A small network was shown many inputs. Here are its activations along a few directions, one row for each input.
Each table varies a few parts of the input and shows all the possible inputs, shuffled.
Descriptions start from the smaller parts, as in this example, which fits no table here: one of 2 separate values, together with either a single point or one of 9 places around a ring or (one of 5 places around a ring, together with one of 6 places along a line).
Shared parts are said once, and a part with two or three values counts as separate values.

Other details of the inputs vary at random and push rows far along two fixed directions, the same in every table; ignore that.

Table:
R1: [-16 -15  -8  14 -19 -17  34 -20 -13  19   0  13]
R2: [ -8 -20 -15  15 -19 -16  39 -14  -2   9 -21  12]
R3: [ -7   3   2  -6  10  13 -30   5   4   4  -4 -11]
R4: [-21 -21 -18   0 -13 -18  26 -26 -12  22 -15  -3]
R5: [-10 -22 -11  35 -17 -23  13 -16   0   4 -25   4]
R6: [ 19   8   2 -10   2  27   4   3   4   5  -7   1]
R7: [ 24  16 -10 -21  -6  16   0   7  -2   8   2  17]
R8: [  7   6  -2 -20  10  23  -3  -1  -2  10  -1  -6]
R9: [-15 -22 -16  10 -22 -15  32 -16  -5  17 -18   9]
R10: [  3   5   4 -14   0  21   4  17   7   5   1   3]
R11: [ 22  22  25 -30  22 -40  38  -4  22 -72  21 -23]
R12: [ -8   3   0 -23   8  18  -3  12   2  10   7  -4]
R13: [-14  -1   3  -4   9  10 -28  15   6   4   6  -8]
R14: [ 10   9   0 -11   4  25  -1   4  -4   7   2  -2]
R15: [-16 -21 -29  13 -21 -33  -5 -22 -17  22  -7  11]
R16: [-13   2   7  -2  12   7 -28  15   2   8  10  -7]
R17: [-28 -29  -9  27 -15 -28   4  -9  -8  20  -7   2]
R18: [ -9   6   5   2  10  10 -29  10  -7   4  12  -4]
R19: [-16 -21 -10  14 -20 -17  33 -10  -9  25  -8   9]
R20: [  6  22  32 -21  28 -51   2 -13  12 -71  38 -29]
R21: [ 26  30   9 -56  23 -50  20 -21   6 -61  33 -22]
R22: [  3   1   6  12   3  14 -16  22  13  -6  -4   4]
R23: [-12   0   2  -6  10  11 -30  10   6   2   0  -7]
R24: [  5   5   6   4   2  15 -22   9   9  -2  -9  -4]
R25: [ -9 -19 -10  20 -17 -17  39  -8  -6  18 -12  12]
R26: [-17 -18 -12  11 -16 -17  27 -18 -20  19  -4   7]
R27: [ -1  -6   7 -20   3 -79  56 -47   2 -54   5 -31]
R28: [ -1   2   4  -1   6  14 -26   8   6   1  -7  -8]
R29: [  8   9   8  18   4  15 -17  17   1  -6   2   7]
R30: [ -8  11   4 -19  11  20  -3   4  -7  14  17   3]
R31: [ -2   2   2 -19   5  19   0  15   4   7   3  -2]
R32: [ -3 -25 -13  40 -18 -17  12 -18  -3   8 -24   7]
R33: [21 13  1  1  2 28  9  8  1  0 -4  6]
R34: [ -2 -17 -29  -2 -24 -24  25 -23 -18  24  -9  18]
R35: [ 30  30  25 -31  20 -37  30 -18  13 -72  26 -29]
R36: [ -4  -8  15  15   3 -88  40 -28  11 -61  12 -21]
R37: [  4   5   4   7   5  15 -27   7   0  -1   3  -5]
R38: [ 12   3   6   8   3  17 -22   6   8  -3  -7  -3]
R39: [  3   9  10  16   6  15 -16  14   5  -3   7  10]
R40: [ -5 -19 -11  43 -19 -20  12 -17  -7   3 -15   7]
R41: [-28 -23 -14   5 -12 -20  26 -15 -15  31  -2   3]
R42: [  2   8  10  11   2  13 -23  14  -1  -2   6   3]
R43: [ -7 -24 -17   9 -16 -11  27 -25 -13  21 -18   3]
R44: [ -3  10   2 -16   9  19  -4   7 -11  11  12   0]
R45: [  0   5   6 -17   8  17   1  15   0  13   7   0]
R46: [ 11  10   3 -14   1  25   3   7   5   6 -10   0]
R47: [ -6   5  -2 -25   9  20  -5   8   2  10   1  -3]
R48: [  4 -19 -16  21 -18  -9  38 -21  -6  12 -24  10]
R49: [ 8 13  6 -7  1 22  3 11 -4  5  6  7]
R50: [  9   8   6  13   0  17 -23   8   3  -3   1  -2]
R51: [ 9 14  7 -2  5 24  9 12  1  4  7 13]
R52: [ -1   2   6   3   1  13 -23  15  12  -4  -5   0]
R53: [  1   1   2  -1  11  15 -29   2   2   3  -1  -9]
R54: [ -2   9   6 -15   7  21   0   7  -5  11  13   5]
R55: [15 14  5  0  3 24  8 14 -2  1  2 11]
R56: [-24 -28 -10  30 -22 -24   7  -8  -1  12 -12   5]
R57: [  0   3   0 -21   6  21  -2  10   4   6  -3  -1]
R58: [ 17  12  -6  -3  -5   7 -27  10   2   0   1  12]
R59: [ -6  -1   4  -2   6  12 -27  13   8  -1  -4  -4]
R60: [ -1   4  11   7   4  10 -21  20   8   3   5   0]
R61: [ -8  -2   5  -1   5  11 -25  18   8   1   3  -5]
R62: [ 23  12  -7   4  -3   8 -21  12   5  -4  -4  17]
R63: [  4  10  -2 -15   7  24  -4   1  -7  10   7  -4]
R64: [ -2   6   2   4   8  14 -30   4  -3   3   7  -8]
R65: [  7   0   4   3   7  16 -26   5   4   0  -5  -6]
R66: [  9 -13 -29  12 -27 -20  35 -18 -12  19 -16  27]
R67: [ -3   5   8   6   6  12 -27  13  -4   1   8  -1]
R68: [ 25  25  15 -33  20 -58  -3 -16  11 -72  27 -23]
R69: [-14   6   7   0  11  11 -28   7  -3   7  17  -1]
R70: [  5   3   5  10   4  15 -18  17  14  -7 -10   5]
R71: [-24 -21  -6  35 -20 -23   7 -15 -10  15  -2  11]
R72: [ 17  11   2  -7   4  26   9   9   7   2 -14   4]
Each input here is: one of 2 separate values, together with one of 4 places along a line, together with either a single point or one of 8 places around a ring.
- The inputs of R55 and R29 match in every part but the choice among 2 separate values. If R48 is changed in the same way as R55 into R29, which row does it become? => R32
- The inputs of R57 and R59 match in every part but the choice among 2 separate values. If R26 is changed in the same way as R57 into R59, which row does it become? => R67
- List by row number the other rows that have the choice among 2 separate values and the place on the line of 4 in common with R63. => R4, R8, R12, R21, R30, R41, R44, R47
- List by row number the other rows that have the choice among 2 separate values and the place on the line of 4 in common with R56. => R24, R38, R42, R50, R52, R58, R60, R71
- Change only the place on the line of 4 in R31. List by row number the other rows that result. => R10, R11, R12
- Start at R9 and move only the place on the ring of 8, one step at a time. The first step leads to R46. Which rows follow, in order? => R6, R35, R49, R1, R19, R10
- Change only the choice among 2 separate values in R65. List by row number the other rows that result. => R43

Table:
R73: [  0   8  16 -21  13  17   1   7   5  -6   5 -12]
R74: [ 19  11  13 -10   8  19   2   5   8 -14  -5  -6]
R75: [ 17  10  11 -17  14  11  -2   5  -1  -3   6  -9]
R76: [ 13  17   3 -21   1   4 -16   6   5  -9   8   4]
R77: [-27 -15  -4  19  -9   4  13  -5  -6  29  -5   8]
R78: [ 13  18  10  -4  17  35 -20  22   1  15  10   6]
R79: [ 10   3   9  -9   8 -47  20  -9   6 -36  20 -13]
R80: [ 14   3   6 -21  16 -42  24 -20   5 -36  11 -21]
R81: [ -9 -17 -24   4 -17   2   5 -18 -12  29 -14  12]
R82: [ -9 -13  -8  32 -16   3  15  -9  -5  22 -16  16]
R83: [-24 -25 -10  27 -16 -77  11 -47 -10 -27   0 -15]
R84: [-10 -13 -27   5 -19  -3   2 -12 -14  27 -16  15]
R85: [ -5 -17 -14  22 -26  -5  10  -3   0  21 -22  17]
R86: [-15 -13 -17  18 -18  -1   3  -8 -18  22  -5  22]
R87: [  6   7   9   6  16  24 -52  24   5   6   4  -7]
R88: [ -3   7  11 -15  10   8  -7  18  12  -9  14  -4]
R89: [ 16  15  12  -1   6  19   1   8   6 -16   2  -7]
R90: [-22 -15  -9  16 -14  32   1   8 -12  42 -10   7]
R91: [ -4 -21 -18  17 -16   4  17 -12  -2  21 -25  10]
R92: [ 11  19   4 -14   6  15  -8   0  -4 -10  14  -6]
R93: [ 16  11   8  -3   4  10  -6  16  15 -17   4   3]
R94: [-31 -24  -2  17 -13 -66  48 -31  -8 -22   4  -5]
R95: [-23 -19 -10  10 -19  -4   7   1  -3  29 -12  10]
R96: [ -4   5  10 -26  14 -57  32 -19  10 -53  12 -27]
R97: [ 17  14   5 -14   7  27 -24  27   6  14   4   6]
R98: [  0   6   8 -24  16  15  -1   7  10  -6   4 -11]
R99: [  8  21   8 -11  11  11 -10  -1   0  -8  15   2]
R100: [ 13  15   6 -23   8  14  -8  -3  -2  -8   7  -5]
R101: [-10 -15 -15  25 -12  22  -6  14 -16  44 -10  25]
R102: [ 11  14   2 -16   4   6 -15   8   4 -11  15   4]
R103: [-16 -25 -10  42 -16  -7 -17  -7  -1  14 -22   4]
R104: [ 11   8  12  -8  10 -41  27 -18  -2 -38  19 -24]
R105: [ 18  15   1 -12   8  12  -4  11  12 -16  -7  -2]
R106: [ 17  15  -3 -19  14  31 -22  25   2  12  -1   2]
R107: [-34 -26  -6  29  -9  -7 -19  -3  -4  21 -12  -3]
R108: [ 14  14  12   2   8  13  -3  15   8 -21   3   6]
- The inputs of R87 and R103 match in every part but one. If R97 is changed in the same way as R87 into R103, which row does it become? => R85
- What do these inputs look like to the network? => one of 4 separate values, together with either a single point or one of 8 places around a ring
- Change only the place on the ring of 8 in R101. List by row number the other rows that result. => R75, R78, R79, R80, R97, R104, R106
- Change only the choice among 4 separate values in R99. List by row number the other rows that result. => R77, R78, R82
- Change only the choice among 4 separate values in R86. List by row number the other rows that result. => R94, R101, R108
